Each row below holds a small network's activations on one record, seen along a few directions.
Each row is followed by the record's values for the fields Loza, Sedo, Pom, Vone, Bab, Vilol, Bofo, Mumid.
A field that a record lacks is left out.
Other fields move the rows too, some of them a lot.
(in the rows, 500 means zero)
Strong random noise was added to every row along 6 fixed directions; ignore it. To show where, here is one row again and again, with new noise each time:
[565 477 433 464 514 541 383 559 546 535 499 553 433 353 619 571 460 503
 444 536 573 317 545 639 426 312 468]
[526 594 367 577 518 539 442 555 500 545 527 378 595 595 585 655 594 621
 362 285 586 462 499 481 387 495 575]
[456 725 459 428 436 672 597 512 536 543 433 491 667 531 421 424 615 437
 470 563 642 659 648 213 413 708 415]
[581 577 363 456 505 528 482 616 552 554 430 397 469 513 676 680 449 537
 447 357 526 414 538 662 451 495 558]
[497 531 424 580 320 559 403 612 480 542 505 471 642 254 507 648 601 443
 432 327 648 513 666 443 518 642 354]
[454 571 576 421 455 534 456 564 497 465 415 536 601 463 549 369 629 529
 487 589 574 531 488 349 522 554 326]
[449 654 516 403 500 629 589 420 586 502 492 495 602 625 413 344 586 481
 446 673 542 608 477 237 360 526 530]
[466 431 606 401 242 416 520 565 611 424 428 363 541 359 542 515 486 393
 526 477 328 609 357 525 650 658 473]

[479 598 438 393 444 576 498 554 570 486 463 472 530 490 538 448 540 475
 518 574 533 504 465 464 518 612 421] => {Loza: z1, Pom: e2, Vone: d2, Bab: s1, Vilol: l5, Bofo: m2, Mumid: j3}
[479 535 512 460 491 556 394 566 531 473 522 535 543 463 537 446 556 535
 418 571 579 407 464 473 469 477 418] => {Loza: z1, Pom: e2, Vone: d3, Bab: s2, Vilol: l5, Bofo: m2, Mumid: j1}
[491 497 434 447 693 340 508 595 447 441 370 358 391 744 800 491 504 752
 618 407 386 358 219 664 673 514 517] => {Loza: z2, Sedo: b3, Pom: e2, Vone: d1, Bab: s1, Vilol: l1, Bofo: m2, Mumid: j1}
[408 587 361 556 490 522 482 515 476 484 505 390 639 547 567 497 678 586
 533 407 559 519 391 322 558 677 420] => {Loza: z2, Sedo: b2, Pom: e2, Vone: d2, Bab: s1, Vilol: l5, Bofo: m1, Mumid: j2}
[625 470 386 499 557 544 512 582 468 602 427 640 335 317 580 648 303 387
 580 483 605 393 810 779 505 443 424] => {Loza: z2, Sedo: b3, Pom: e1, Vone: d1, Mumid: j1}
[566 542 608 408 356 548 568 519 552 508 453 563 473 395 385 496 348 286
 499 557 472 644 664 559 484 588 499] => {Loza: z2, Sedo: b2, Pom: e2, Vone: d2, Bab: s2, Vilol: l4, Bofo: m2, Mumid: j3}
[468 548 257 640 615 565 588 424 488 605 552 364 592 598 508 632 592 607
 476 392 612 470 571 285 390 529 637] => {Loza: z2, Sedo: b1, Pom: e2, Vone: d1, Bab: s1, Vilol: l1, Bofo: m1, Mumid: j2}
[466 491 448 562 510 453 472 488 428 480 546 476 514 520 514 505 542 566
 551 424 501 475 415 493 574 532 478] => {Loza: z2, Sedo: b2, Pom: e2, Vone: d3, Bab: s1, Vilol: l1, Bofo: m2, Mumid: j2}
[416 462 467 528 268 559 543 378 658 476 641 360 641 395 334 516 564 376
 417 532 431 626 392 278 443 601 615] => {Loza: z1, Pom: e2, Vone: d2, Bab: s1, Vilol: l5, Bofo: m1, Mumid: j3}
[523 435 480 565 598 479 545 393 479 516 559 511 449 601 458 511 453 519
 518 472 456 520 486 544 444 377 617] => {Loza: z2, Sedo: b1, Pom: e1, Vone: d1, Mumid: j2}
[511 668 366 478 551 577 727 446 514 562 453 418 500 732 439 525 437 449
 576 442 485 673 578 464 467 701 615] => {Loza: z2, Sedo: b3, Pom: e1, Vone: d1, Mumid: j2}
[501 434 413 586 385 570 484 475 535 582 551 521 561 192 404 596 501 359
 461 538 617 466 719 369 443 493 460] => {Loza: z2, Sedo: b1, Pom: e2, Vone: d3, Bab: s2, Vilol: l1, Bofo: m1, Mumid: j2}
[456 505 535 521 496 561 460 340 629 494 673 520 524 574 353 417 530 493
 325 665 474 459 356 370 271 264 693] => {Loza: z1, Pom: e2, Vone: d2, Bab: s1, Vilol: l2, Bofo: m1, Mumid: j1}
[484 318 582 497 415 381 405 429 625 435 624 418 410 439 523 568 417 496
 419 520 285 382 214 647 497 287 712] => {Loza: z1, Pom: e2, Vone: d3, Bab: s1, Vilol: l3, Bofo: m1, Mumid: j2}
[507 573 636 478 573 443 582 588 445 482 366 444 595 780 564 450 587 651
 450 390 487 648 508 440 503 607 508] => {Loza: z1, Pom: e1, Vone: d1, Mumid: j1}
[415 363 426 686 391 496 429 277 595 471 791 420 572 423 308 534 576 451
 397 480 427 484 282 365 386 350 673] => {Loza: z2, Sedo: b2, Pom: e2, Vone: d2, Bab: s1, Vilol: l5, Bofo: m1, Mumid: j1}
[524 641 478 374 628 526 530 593 463 505 319 570 444 602 660 396 484 547
 585 610 573 465 547 547 525 521 349] => {Loza: z2, Sedo: b3, Pom: e3, Vone: d3, Vilol: l2, Bofo: m1, Mumid: j2}
[439 398 490 512 388 414 514 403 612 430 576 366 494 477 474 479 499 454
 524 520 314 525 223 487 557 494 597] => {Loza: z2, Sedo: b2, Pom: e2, Vone: d2, Bab: s1, Vilol: l5, Bofo: m1, Mumid: j1}
[494 493 526 499 423 440 438 581 401 471 456 527 492 366 546 537 492 467
 620 401 490 514 512 606 677 630 352] => {Loza: z2, Sedo: b1, Pom: e2, Vone: d3, Bab: s1, Vilol: l4, Bofo: m2, Mumid: j2}
[478 433 621 401 312 424 584 442 720 432 512 302 523 575 440 478 450 422
 400 581 234 615 241 461 466 504 733] => {Loza: z1, Pom: e2, Vone: d2, Bab: s2, Vilol: l2, Bofo: m1, Mumid: j3}
[508 294 635 482 369 327 586 451 624 445 531 334 401 492 476 584 350 440
 494 456 194 545 296 666 582 468 746] => {Loza: z1, Pom: e3, Vone: d1, Vilol: l3, Bofo: m2, Mumid: j1}
[479 494 522 405 590 498 501 425 565 440 533 481 457 648 526 381 482 548
 503 640 396 449 280 486 455 379 612] => {Loza: z2, Sedo: b1, Pom: e2, Vone: d3, Bab: s2, Vilol: l5, Bofo: m2, Mumid: j1}
[498 473 494 667 357 489 492 524 403 533 543 492 611 329 368 659 530 393
 497 257 558 640 707 479 557 689 438] => {Loza: z2, Sedo: b1, Pom: e3, Vone: d3, Vilol: l4, Bofo: m2, Mumid: j1}
[588 464 623 330 564 450 658 492 596 500 374 496 365 649 541 439 331 469
 517 645 334 562 487 649 461 401 653] => {Loza: z1, Pom: e1, Vone: d1, Mumid: j3}
[541 498 491 517 447 430 472 650 464 486 407 377 539 544 627 646 532 560
 477 233 464 555 508 651 611 657 456] => {Loza: z1, Pom: e1, Vone: d1, Mumid: j2}
[505 675 373 543 528 597 608 406 468 527 594 448 492 695 377 567 445 455
 544 367 510 620 523 506 464 659 604] => {Loza: z2, Sedo: b3, Pom: e2, Vone: d3, Bab: s1, Vilol: l3, Bofo: m3, Mumid: j2}
[497 476 585 469 616 446 360 632 320 465 346 664 491 400 663 355 609 613
 620 565 628 391 564 491 654 466 150] => {Loza: z2, Sedo: b1, Pom: e2, Vone: d3, Bab: s2, Vilol: l2, Bofo: m2, Mumid: j2}
[456 472 639 526 419 476 384 554 437 454 506 625 554 358 452 413 572 472
 490 538 559 507 544 481 563 520 307] => {Loza: z1, Pom: e3, Vone: d3, Vilol: l4, Bofo: m2, Mumid: j1}
[444 450 517 464 451 456 421 530 515 439 511 464 514 429 541 461 553 519
 538 515 442 437 345 516 606 547 441] => {Loza: z1, Pom: e2, Vone: d3, Bab: s1, Vilol: l1, Bofo: m2, Mumid: j1}
[484 581 508 452 529 502 494 545 446 474 449 552 464 514 547 457 473 503
 594 509 522 493 493 553 589 587 396] => {Loza: z2, Sedo: b3, Pom: e2, Vone: d3, Bab: s1, Vilol: l4, Bofo: m2, Mumid: j1}
[546 658 524 348 578 486 702 498 540 494 394 412 412 835 542 479 351 509
 557 502 352 636 420 613 481 583 676] => {Loza: z2, Sedo: b3, Pom: e3, Vone: d3, Vilol: l4, Bofo: m2, Mumid: j2}
[574 629 323 496 488 599 578 618 488 606 392 441 538 440 543 670 481 437
 532 335 620 558 788 535 496 717 449] => {Loza: z1, Pom: e3, Vone: d3, Vilol: l5, Bofo: m2, Mumid: j3}
[536 577 499 362 638 565 521 587 540 533 345 545 486 566 658 415 504 599
 452 693 612 390 592 431 406 399 443] => {Loza: z1, Pom: e2, Vone: d3, Bab: s2, Vilol: l1, Bofo: m1, Mumid: j3}
[519 519 585 452 558 448 513 571 577 498 400 387 537 692 623 515 536 651
 346 500 450 467 411 454 403 414 629] => {Loza: z1, Pom: e2, Vone: d3, Bab: s2, Vilol: l2, Bofo: m1, Mumid: j1}
[490 465 468 637 692 516 375 476 427 537 562 552 608 564 551 468 676 741
 318 530 696 333 531 284 313 235 506] => {Loza: z2, Sedo: b2, Pom: e2, Vone: d3, Bab: s2, Vilol: l1, Bofo: m1, Mumid: j3}
[551 332 512 594 509 395 489 473 452 513 522 519 433 406 496 575 443 487
 539 417 435 490 529 634 553 404 534] => {Loza: z2, Sedo: b1, Pom: e1, Vone: d1, Mumid: j3}
[456 435 449 428 406 601 573 301 660 490 639 540 445 344 318 396 415 277
 584 762 416 521 431 425 449 443 583] => {Loza: z2, Sedo: b1, Pom: e2, Vone: d2, Bab: s1, Vilol: l5, Bofo: m2, Mumid: j1}
[571 561 523 390 598 493 532 585 523 530 364 535 406 585 641 482 426 542
 488 578 504 430 546 632 448 395 495] => {Loza: z1, Pom: e3, Vone: d3, Vilol: l2, Bofo: m1, Mumid: j2}

Which values does each new row have?
[460 522 639 411 504 431 711 471 499 446 345 437 536 696 465 349 496 477
 622 545 359 764 456 384 615 706 501] => {Loza: z2, Sedo: b1, Pom: e1, Vone: d1, Mumid: j1}
[504 435 361 615 564 539 306 459 460 507 673 542 507 405 509 556 562 569
 423 460 605 303 455 526 418 306 497] => {Loza: z2, Sedo: b1, Pom: e2, Vone: d3, Bab: s2, Vilol: l5, Bofo: m2, Mumid: j2}
[530 362 606 319 341 441 426 581 665 420 475 491 364 312 589 507 331 381
 491 646 321 387 346 749 586 418 522] => {Loza: z1, Pom: e2, Vone: d3, Bab: s2, Vilol: l5, Bofo: m2, Mumid: j1}
[488 341 784 434 501 249 530 575 490 369 345 389 507 696 638 412 533 644
 517 427 237 626 248 584 669 510 533] => {Loza: z1, Pom: e1, Vone: d1, Mumid: j1}
[500 591 395 555 533 548 440 545 379 540 506 556 521 427 515 556 539 507
 576 387 626 461 613 524 553 599 382] => {Loza: z2, Sedo: b1, Pom: e2, Vone: d3, Bab: s1, Vilol: l4, Bofo: m2, Mumid: j2}
[481 705 372 508 644 589 535 511 430 526 479 498 555 719 530 466 570 615
 511 451 638 512 538 398 447 605 475] => {Loza: z2, Sedo: b3, Pom: e2, Vone: d3, Bab: s1, Vilol: l1, Bofo: m2, Mumid: j1}
[455 506 586 403 668 493 528 383 479 427 482 639 415 682 498 203 508 559
 598 781 467 495 337 452 505 352 437] => {Loza: z2, Sedo: b3, Pom: e1, Vone: d1, Mumid: j2}
[563 600 489 407 545 476 595 602 459 520 342 469 429 595 615 572 380 477
 608 401 454 561 584 681 579 633 494] => {Loza: z2, Sedo: b1, Pom: e3, Vone: d3, Vilol: l4, Bofo: m2, Mumid: j2}
[573 618 497 332 518 564 636 602 562 541 330 499 420 597 576 527 373 422
 542 532 478 568 648 644 499 611 502] => {Loza: z1, Pom: e1, Vone: d1, Mumid: j2}
[537 530 460 623 528 497 237 616 411 494 600 503 608 559 588 624 643 699
 281 262 635 362 475 556 389 370 491] => {Loza: z1, Pom: e2, Vone: d2, Bab: s2, Vilol: l5, Bofo: m2, Mumid: j3}
[499 264 455 757 374 423 413 424 462 522 690 468 551 259 359 689 524 429
 456 271 476 506 547 556 526 453 559] => {Loza: z2, Sedo: b1, Pom: e1, Vone: d1, Mumid: j1}
[489 521 582 171 442 435 575 608 687 383 305 376 374 611 723 371 392 477
 624 677 248 494 197 691 669 601 488] => {Loza: z1, Pom: e2, Vone: d2, Bab: s1, Vilol: l5, Bofo: m2, Mumid: j1}
[601 581 456 437 576 526 571 626 458 562 329 504 460 557 616 593 429 498
 543 396 549 553 723 637 517 594 449] => {Loza: z1, Pom: e1, Vone: d1, Mumid: j3}
[512 408 476 611 533 504 338 454 484 520 668 591 433 383 461 570 488 532
 409 490 564 306 495 598 413 262 549] => {Loza: z1, Pom: e2, Vone: d3, Bab: s1, Vilol: l3, Bofo: m2, Mumid: j1}
[448 477 539 400 459 463 607 457 560 446 450 455 485 525 479 350 480 458
 601 668 389 570 372 404 597 596 487] => {Loza: z2, Sedo: b3, Pom: e2, Vone: d3, Bab: s2, Vilol: l1, Bofo: m2, Mumid: j3}
[437 394 628 391 378 477 544 438 603 425 508 498 504 421 431 338 492 412
 541 731 379 556 365 391 560 504 479] => {Loza: z1, Pom: e2, Vone: d3, Bab: s2, Vilol: l1, Bofo: m2, Mumid: j2}
[513 412 568 482 383 479 460 554 520 514 461 585 475 251 500 518 462 379
 517 571 512 473 608 560 541 466 384] => {Loza: z1, Pom: e3, Vone: d3, Vilol: l2, Bofo: m1, Mumid: j2}
[436 623 448 588 451 505 575 405 476 471 618 354 603 723 373 552 547 530
 482 314 438 676 361 389 491 684 644] => {Loza: z2, Sedo: b3, Pom: e2, Vone: d3, Bab: s1, Vilol: l4, Bofo: m2, Mumid: j2}
[525 557 538 486 585 536 490 559 509 548 421 485 592 588 574 496 586 623
 349 527 607 465 591 354 353 410 525] => {Loza: z1, Pom: e2, Vone: d3, Bab: s2, Vilol: l1, Bofo: m1, Mumid: j2}
